Each row below holds a small network's activations on one input, seen along a few directions.
Each table varies a few parts of the input and shows all the possible inputs, shuffled.
A made-up example of a description, with smaller parts first: line(6) and (point or (values(2) and ring(5)) or line(11)).
Shared parts are said once, and a part with two or three values counts as separate values.

Other details of the inputs shift rows strongly along two fixed directions, in all tables alike. That doesn't count.

Rows:
r1: [ -2 -22   8  20 -33   0   3 -13  -8   3 -14   4  18  -8  -5]
r2: [ -4  24  -7 -13 -19 -13  22   8 -17 -11 -16  -6  16   6  39]
r3: [ -9 -22  -7   4 -37  -1  -8   4   3   0 -22  -9  -4   5  -6]
r4: [-13  17  -8 -20 -21  -1  16   1  -1  -7 -14  17  12 -17  45]
r5: [ -4  16   4 -22 -16 -16  18  -5 -15   4 -22   2  12 -24  38]
r6: [ -3   5  13  19  18  10  -7  -2   5   5  13   4  -1   7 -26]
r7: [ -6  -3  -8  10  16  10 -11  -3  14   5  12  17 -18 -11 -23]
r8: [ -9 -30  -1  -4 -37  -2  -8   5   8 -11  -5 -15   1  14  -2]
r9: [  6   0  -5  17  20   1  -9  11  -6   2  12  -5  -7  10 -27]
r10: [  5  33  -1 -32  36  -6   7  16 -10  -7  20  -8  -9   8  23]
r11: [  6 -30 -22   6 -30   1  -4 -21  21  20  -8   1  20   4   7]
r12: [ 13  -4  -2  11  24  11 -11  -1  -5   0   3  -7 -20  12 -18]
r13: [  5 -24  10   8 -29  13   5 -14   0  -5 -16 -18   8   1   0]
r14: [-10   0  -1   8  15   0 -12   4   4   2  25  -9 -13  20 -25]
r15: [ 12  -9  10  12  26  -1 -12  -8  -2   9   4   6 -10 -14 -23]
r16: [ -6  -3   1   9  18  -3 -13   6   4  -2  26 -10  -9  19 -23]
r17: [  3  -3  12   8  25   6 -13  -3   7   7   8  -8 -11  -3 -23]
r18: [  1  -7   4   1  20  13 -18   0   1   1  19 -10 -19  19 -15]
r19: [ -1  42  -9  -6  34  -2  20   0  -6  -6  17  19   2 -10  23]
r20: [  1  -8  -6  13  25  10 -13  -9   6   7  13   2 -14 -14 -15]
r21: [  4  -1  14  10  22  16 -12  -6   5   8   7  -2 -11   2 -20]
r22: [ 12  -9 -12  -5  20  -2 -18  -3  23  18  22  -4  -3  36 -16]
r23: [-15  16  -4 -35 -20 -12  12   5  -9  -4  -6 -20   3   5  44]
r24: [ -2 -27  -4   6 -29  -1 -10  -1  -5   2 -20 -24  -1   1   2]
r25: [-10  39  -2 -34  27 -12   3  19   3  -6  16   8 -15  11  17]
r26: [  0  19  -6 -23 -20  -9  18  12  -9 -15 -23   2   7   4  39]
r27: [ -2  14  -2 -31 -17  -5  19   3 -12 -15  -6 -17   7  11  47]
r28: [ 16 -30  -6   4 -29  -9  -2 -20  13  22 -17   5  24   4  -1]
r29: [  8 -25  -4   1 -31  -2  -3 -15  22  20 -14  -9  24  15   0]
r30: [  1  -9   2  -1  22   3 -18   3   4   1  20 -16 -19  15 -17]
r31: [  4  -4   8   9  17  -1 -10  -2   6   7   3  21 -14 -10 -30]
r32: [  2  15  -7 -25 -14 -11  15  12 -19  -5 -20 -15   9  -5  42]
r33: [-10  22  10 -24 -22  -5  17   7   0  -8 -20   7  15  -6  37]
r34: [ -9 -18  -3  18 -35   3  -5  -1  -7   1 -15 -12   8  11  -2]
r35: [ 10 -30   5   7 -33  -1   4  -3  -3  -6 -18   6  12 -14  -9]
r36: [  1   1   7  20  18  -5  -5  -7  -2  11   9  13  -5  -8 -31]
r37: [  8  39   9 -23  39  -4  12  11  -7   0   8   0  -1  -9  18]
r38: [-17 -21 -12  19 -35   4   2 -14   3   4  -5  -5  10 -12  -2]
r39: [ -1 -18   8  17 -33   7  10 -10   1  -8 -10 -12  18   5  -6]
r40: [ -7 -24   9   5 -34   1  -2   0  11  -5 -17  -7   9  -4  -7]
r41: [  9  -3  10   6  19   9  -6   8  10  -3   9   6  -7   1 -30]
r42: [ -7  39  -9 -19  36  -3   7  -1  -3   7  11  11 -11 -21  25]
r43: [  6  -9   0  -3  16   6 -12  14   7  -9  21  -2 -16  18 -24]
r44: [ -7   6   9  16  17   3  -6  -2   8   8  13  -1  -5   3 -31]
r45: [ -7  46   9 -13  34 -15  12  12  -1   1  12   7   6  -5  14]
r46: [-11  20  -8 -25 -17 -14  10   7 -14   2 -23 -14   2  -5  41]
r47: [  9  40   6 -11  35 -17  18   9 -15   0  10  20   9 -15  12]
r48: [ 10  -5  -4   6  18   4 -13  15   2  -2   5   3 -16   8 -27]
r49: [ -2   1  -3  18  20  -5 -14   8  -1   5   9  -5 -10  10 -25]
r50: [-17  26  -9 -16 -22 -20  16  10 -13   0 -17  -8  12   0  36]
r51: [  6  -7   1   0  16  10  -9   6   9 -13  19   1 -18  24 -21]
r52: [ -2 -25   6  19 -31 -10   3 -10  -5   2 -14  -1  18 -12  -7]
r53: [  6  36  -8 -16  39   4  14  -4  -6  -4  11  14  -8 -15  29]
r54: [ -1   0  10   7  21   9 -11  -5   7  11   7  -7 -14  -2 -25]
r55: [  9  -7  10  10  20  -4 -11   1   6   3   3  20 -10 -11 -28]
r56: [ -4 -25 -12  19 -32   7   6  -9  -2  -4  -2  -6  17 -12  -1]
r57: [  3  -2   0  11  17   7  -5   1   1  -9  25  -7  -9  26 -21]
r58: [ -2  -5   4   0  14  10 -17   8   9  -5  18   4 -19  22 -20]
r59: [  9 -27 -18   2 -31  -7 -10  -8  14  20 -18 -11  15  23   3]
r60: [ -5 -23  -2   7 -36   6  -9   4   0  -3 -22  -4   0   9  -2]
r61: [  5 -28  10  11 -29   6  -2 -17  -8   5 -20  -1   8 -12   1]
r62: [ 20 -10   8  10  26   4  -6  -5  -7   6   7   5  -8 -13 -24]
r63: [-11 -20   7   3 -37   3  -1  -3  11  -1 -18  -6   5  -3  -9]
r64: [  2  -4  -1   8  18   3  -8   9  -1  -5  28 -11  -7  20 -25]
r65: [-10  16  -8 -18 -15   1  15  -7  -9  -1 -13   3  11 -20  50]
r66: [  2 -31 -10   9 -28  13   1 -12  -3  -1  -8 -12   7 -17   4]
r67: [  5   2   9  17  20   6  -2   3   3   1  16  -2   2   3 -30]
r68: [  5  -2   1  10  22  11 -19   2  -4   8   3  -5 -20  10 -17]
r69: [ 10  42   7  -8  35 -13  21   1 -14  -4   8  24   6  -9  15]
r70: [ -4  16 -10 -19 -19  -1  24  -1  -2 -15 -13  14  12 -15  44]
r71: [-10  43   1 -20  30  -8   7  14  -7  -5  23   4  -3  17  22]
r72: [-12 -22  -8  22 -34  11   1 -15   0   1  -5   0  14  -8   3]
r73: [ 13  37   8 -18  33  -9  17   6  -6  -8   1  32  -3 -11  15]
r74: [  2 -23   9   7 -34  10   6  -5   8 -12 -17  -4   9   3  -6]
r75: [-12 -24 -10  20 -32   1   1 -11   3   0  -4  -6  14 -13   0]
r76: [ -2  40  -3 -23  33 -16   1  24  -2  -3   1  12 -12   1  17]
r77: [-13  15 -10 -21 -19 -11  16   4   1  -8 -13  11  12 -22  42]
r78: [  9  -5  12  12  18   6 -11  -3   3   4   2  26 -10  -6 -26]
r79: [ -1 -30 -11   8 -34  10   2  -4   5  -8  -9   2   8 -14  -1]
r80: [ 20  -7  10  14  25   8  -3 -13  -5   2   4   9 -10  -7 -21]
Description of these inputs: line(5) and (point or (values(3) and ring(5))).
Question: The inputs of r29 and r28 match in every part but the line(5) part. If r63 is changed in the same way as r29 into r28, which row does it become?
Answer: r31
Question: The inputs of r30 and r17 match in every part but the line(5) part. If r71 is changed in the same way as r30 into r17, which row does it become?
Answer: r6
Question: The inputs of r8 and r40 match in every part but the line(5) part. If r58 is changed in the same way as r8 into r40, which row does it become?
Answer: r33
Question: Which other rows does r35 become when the ring(5) part takes its other values? List them by row number.
Answer: r31, r55, r73, r78
Question: Which other rows does r13 become when the line(5) part takes its other values? List them by row number.
Answer: r12, r27, r53, r80
Question: Which other rows does r35 become when the values(3) part takes its other values? List them by row number.
Answer: r47, r62
Question: Which other rows does r13 become when the values(3) part takes its other values? List them by row number.
Answer: r39, r74
Question: Start at r14 and move only the line(5) part, one step at a time. The first step leads to r50. Which rows follow, in order?
Answer: r44, r36, r38
Question: Start at r77 and move only the ring(5) part, one step at a time. The first step leads to r79. Which rows follow, in order?
Answer: r70, r4, r7

Rows:
r81: [-15 -24   0  13 -41   6   3  -4   8 -10   0 -10  14   9  -6]
r82: [-12 -30  -1   5 -38  15  -4  -2   3 -15  -8 -12  -4  -1  -1]
r83: [  4 -31   4   2 -41  -4  -6  -3  19   4 -28  20  10  -5 -11]
r84: [ 11  -8  14   8  28   9 -18   2  -1   4   6  -7 -23   3 -32]
r85: [ 13  33  -5 -16  36  -6  13  -4  -6   7   8  13   4 -10  25]
r86: [ 12  -9   2  10  29   6 -18 -10   9  20  12  -6 -12   7 -26]
r87: [-12  44   0  -6  26 -13  14  10  -8  -2  13  15   4 -10  14]
r88: [ -1  -7 -11  22  26  10 -16 -10   8  14  17   7 -14  -7 -25]
r89: [ -4  11 -17 -31 -30 -16  15   4  -4   1 -19  -9  18   5  53]
r90: [ -7  34 -12 -23  28  -1   7   3   7   1  18  11  -4  -1  28]
r91: [  7  -2  15  16  25   0 -12   0   4   9  14  -5  -5  14 -37]
r92: [ -3  -6   2  20  24  13 -15   1  -2  -2  11   6 -25 -11 -32]
r93: [  3  34  -1 -28  28  -9   3  21  -9  -8   3   4 -15   6  20]
r94: [  2  11   5 -22 -27  -7  26   2 -21 -15 -26  -3  16 -19  47]
r95: [ -3 -25  -2  10 -39  -5  -2   3   2  -4  -9 -15  13  20  -9]
r96: [  5 -26   7  20 -34   2   9 -11  -6  -4 -11  -8  22   0  -9]
Question: Describe the family of inputs behind these rows.
Answer: point or (values(3) and ring(5))
Question: Which other rows does r85 become when the values(3) part takes its other values? List them by row number.
Answer: r94, r96

Rows:
r97: [ -2  11  -1 -18 -14 -10  13   6 -18  -6 -12 -14   7  -1  33]
r98: [  3  -2  13  16  21   8  -7   1   4  -5  15  11 -10   3 -33]
r99: [  3  21  -8  -4  43   3  -3   1  10   7  27  11 -10   2  -5]
r100: [ -5 -23  -3  13 -11   6 -14   3   0  -2  -3  -8 -13   3 -21]
r101: [ -4 -38  -5  25 -23  16 -10  -4   3  -8   5 -16  -4   7 -26]
r102: [  1  35  -5 -15  55  -7  -7   7   8  12  19  19 -19  -2  -2]
r103: [  7  24  -2 -26  15  -9  10   5   5   0   3  13   3   2  21]
r104: [  1  11  -6  -2  13   3   2  -3  -1   1   1  17  -4 -16   9]
r105: [ -5 -39   0  28 -25   6 -18  -1   3   1  -4 -17  -6   8 -35]
r106: [-14   8   6  -7 -25 -10  12   3  -8  -4 -18  -5  12 -14  22]
r107: [ 1 -1  1  9 -9 -6  5 -5 -1  6 -8  8 14 -8 -3]
r108: [  3  -4  -1 -11 -16   0   2   3   4  -6  -6  -4   3  13   8]
r109: [  2 -17   0 -10 -34  -2   2   0   0  -2 -21 -16  11  10  16]
r110: [ 12  19   6  -6  45  -1  -7  14  -4  -2  14   4 -19   8 -14]
r111: [ 16   6   2  -3  40   1 -12   1  10  11  13   8 -12   7 -18]
r112: [ -9  40   6 -22  23  -9  11  11  -8  -5  -1  12  -7 -16  24]
r113: [  5 -28   0  29   6  14 -16  -6  -1  -1  15 -15 -12  12 -39]
r114: [  4  29   4  -4  45  -4  -1  16  -2  -6  25  14 -15  12 -13]
r115: [ 13 -15   0  13  26   8 -18 -10   7  16  14  -3 -12   7 -30]
r116: [ -3 -39  -4  22 -28   3 -17 -11  14  14  -6 -11   3   4 -26]
r117: [-13  14   1 -13 -22  -2  22   1  -9 -13  -8  -3  14 -15  35]
r118: [ -8  22  -6 -21   5  -4   8  12  -9 -12   2   1  -5  -4  29]
r119: [  4   0   0  20  24   1 -12  -4   5  13   6  13  -9  -9 -29]
r120: [  5 -40  12  20 -29  15  -7  -8   5  -9  -8  -6  -1   0 -30]
r121: [ -4 -50   4  31 -26  23 -18 -13   6  -5  -2  -9 -10  -5 -37]
r122: [  6 -28   1  27   6   6 -21  -9  16  15  12  -2  -3  13 -47]
r123: [ -7 -14  -1  -4 -41  -3   6   0   3  -6 -12  -8  16  14  14]
r124: [ -4 -11  -3  -9 -40  -9  11  -5   5  -1 -14  -1  23   4  23]
r125: [ 18  -5   5  14  31   6 -11  -4   4   9   4  14 -10  -5 -28]
r126: [ -6 -11  -6  -4 -35  -1   8  -7  -4  -3 -11 -21  16   9  24]
r127: [  5  26   0 -16  30  -4   0   6  -5   6   9  -3  -8   9  13]
r128: [ -4  13  -8 -20 -16 -11  17  -6  -5   2  -7  -7  20  -3  42]
r129: [ -3   4   8 -10 -21  -4  14  -2 -15  -5 -16 -10  10 -12  26]
r130: [ -2  16  -3  -4  36   2 -14   8   7   7  14   6 -22   9 -14]
r131: [-10 -24  -9  -2 -42   7  -3  -4   3  -5 -13 -14   4   6  14]
r132: [-11  19   9 -14 -23 -14  21   6 -12  -7 -16  -2  21 -10  30]
r133: [ -4  -8 -10  -8 -13   2  -2  -5   6   2  -2   1   2  -3  15]
r134: [ -7  28   5 -18  -4  -8  23   1 -15  -9  -5  -3  13 -13  39]
r135: [ -5   4  -9  -4 -22  -1  18  -6  -4  -4 -11   5  18 -17  29]
r136: [ -1  14  11 -23 -20  -9  20   6 -12 -10 -23  -3  14 -13  37]
r137: [  7 -22  -2  25  -5   9  -3 -17   0   6   1  -1   5  -7 -18]
r138: [  6  15  -1 -18 -12  -9  20   0  -5  -6 -16  15  15 -13  31]
r139: [-13 -10  -5  -6 -44  -9   3   1   0   2 -20 -17  14   5  20]
r140: [  1 -41  -3  30 -21  11 -16 -14   8   8 -11   3  -5 -10 -33]
r141: [  9  23   3   6  42  -1   1   2   4   4  17  28  -6  -3 -15]
r142: [  6  12   3 -10  15  -1   2  12  -3 -11   7   4  -9   8  -2]
r143: [ -2  31   3  -9  25 -12   4  16  -8  -2  11   3  -2   6   2]
r144: [  0  25  -6  -4  44   6  -5   7   7   1  28   5 -16  11  -7]
r145: [ 11 -39   1  28 -17  11 -10 -18  -1  10 -10  -6   2  -7 -26]
r146: [  2  42   2 -10  53  -9  -4  14   3   7  23  10 -11  15  -7]
Question: The inputs of r145 and r137 match in every part but one. If r127 is changed in the same way as r145 into r137, which row does it become?
Answer: r126
Question: Describe the family of inputs behind these rows.
Answer: ring(5) and ring(10)
Question: Which other rows does r138 become when the ring(5) part takes its other values? List them by row number.
Answer: r103, r108, r120, r142
